[[ 0.06  0.02  0.02  0.07 -0.04 -0.10  0.08  0.03 -0.04  0.02 -0.02 -0.02]
 [ 0.06  0.03  0.02  0.07 -0.02  0.06  0.07  0.01  0.04  0.00  0.06  0.03]
 [ 0.06  0.02  0.08  0.04  0.05 -0.04  0.02  0.08  0.05  0.03  0.09  0.06]
 [-0.03 -0.02  0.00  0.08 -0.11 -0.02  0.08  0.05  0.00  0.02  0.01  0.06]
 [ 0.00 -0.03  0.07  0.11 -0.21 -0.14  0.00  0.05 -0.15  0.13 -0.20 -0.10]
 [ 0.06  0.00  0.11  0.04 -0.04 -0.02 -0.01  0.07  0.02  0.03  0.09  0.08]
 [ 0.08  0.07 -0.01 -0.03  0.04  0.26  0.09 -0.10  0.00  0.14 -0.04 -0.02]
 [ 0.09  0.06  0.07  0.04  0.01  0.16  0.02 -0.01  0.09 -0.03  0.10  0.07]
 [-0.04  0.12 -0.04  0.08  0.07  0.05  0.04  0.00  0.11 -0.15  0.00  0.09]
 [ 0.02  0.06  0.02  0.02  0.12  0.09  0.04  0.04  0.09  0.04  0.07  0.07]
 [ 0.05  0.00  0.03  0.10 -0.01  0.04  0.03  0.07  0.04  0.08  0.01 -0.05]
 [ 0.01  0.01  0.05  0.15 -0.11 -0.09  0.00  0.08 -0.02 -0.01 -0.08 -0.05]
 [ 0.05  0.07 -0.02 -0.01  0.03  0.08  0.10 -0.05 -0.01  0.03 -0.01
   0.05]]
The largest entry?
Answer: 0.26
The minimum -> -0.21
The entry just right of the largest entry -> 0.09
The entry just left of the smallest entry: 0.11

[[-38  21  28  20 -47 -61]
 [-52 -89   2 -38  32 -50]
 [ 42 -32 -15  -1  71  48]
 [ 58  71 -40 -26 -36  55]
 [-10 -15 -49   7  -4  67]
 [  6 -32 -46 -27  47  29]
 [ 14  15  48 -18  11 -71]
 [-12  33  45  24 -50 -12]
 [ 44  81  61  14   7 -22]
 [-16 -44 -71 -44 -36  25]
 [ 24  59  40  33 -15  -8]
 [ -8  -7  65  77  68 -20]]
The 1st entry on the main diagonal -> -38
The entry in the bottom-left corner is -8
The maximum: 81
What is the 3rd entry on the diagonal from the top-right corner? -1
What is the third entry, reading row by row? 28
What is the largest entry in the last row? 77
What is the fourth entry, reading row by row? 20
What is the 2nd entry on the main diagonal? -89
What is the smallest entry in the first row? -61
What is the entry just left of the smallest entry? -52
What is the bottom-right entry? -20
The entry directly below the largest entry is -44
What is the largest entry in the first column? 58
The entry just right of 2 -> -38
What is the smallest entry in the last column? -71
What is the entry directly below 11? -50
What is the second entry on the diagonal from the top-right corner? 32
What is the top entry of the column that holds the smallest entry? 21
What is the entry just left of -26? -40
The entry just right of 81 is 61
The entry directly below 59 -> -7
What is the third entry on the main diagonal? -15
The fifth entry in reading order -> -47
The entry directly below the smallest entry: -32
The last entry in the row that holds the largest entry -> -22
The entry just left of -27 is -46

[ 189.1  128.4   62.2  147.2  153.0 -155.5   31.8   -3.3   89.9  199.3]
The maximum is 199.3
What is the entry just left of 89.9? -3.3

M =
[[ 79  18 -77 -34  67  45 -53 -48  39  43 -27 -33  22  22]
 [ 79   8 -81  -6  78   2 -69   4  56 -11 -40  18  22 -24]
 [ 79 -49 -13  62 -68  37   3 -26  29 -27  27 -25  10  23]]
Rows and columns are numbered from 1.
The entry in the top-right corner: 22
Which number is the bottom-right entry?
Answer: 23
Which number is the entry directly above 27?
Answer: -40
Which number is the entry at row 3, column 2?
Answer: -49
Which number is the entry in row 1 and column 1?
Answer: 79
Which number is the entry directly above 23?
Answer: -24
Which number is the entry just left of -24?
Answer: 22
The entry in row 2 and column 1 -> 79
Which number is the entry in row 1 and column 3?
Answer: -77
The entry just left of -68 -> 62
Which number is the entry directly below 39?
Answer: 56
Which number is the bottom-left entry?
Answer: 79
Which number is the entry just right of -34?
Answer: 67
The entry just right of the smallest entry is -6
The entry in row 1 and column 2 is 18
Which number is the entry just right of 27?
Answer: -25
The entry just right of 67 -> 45
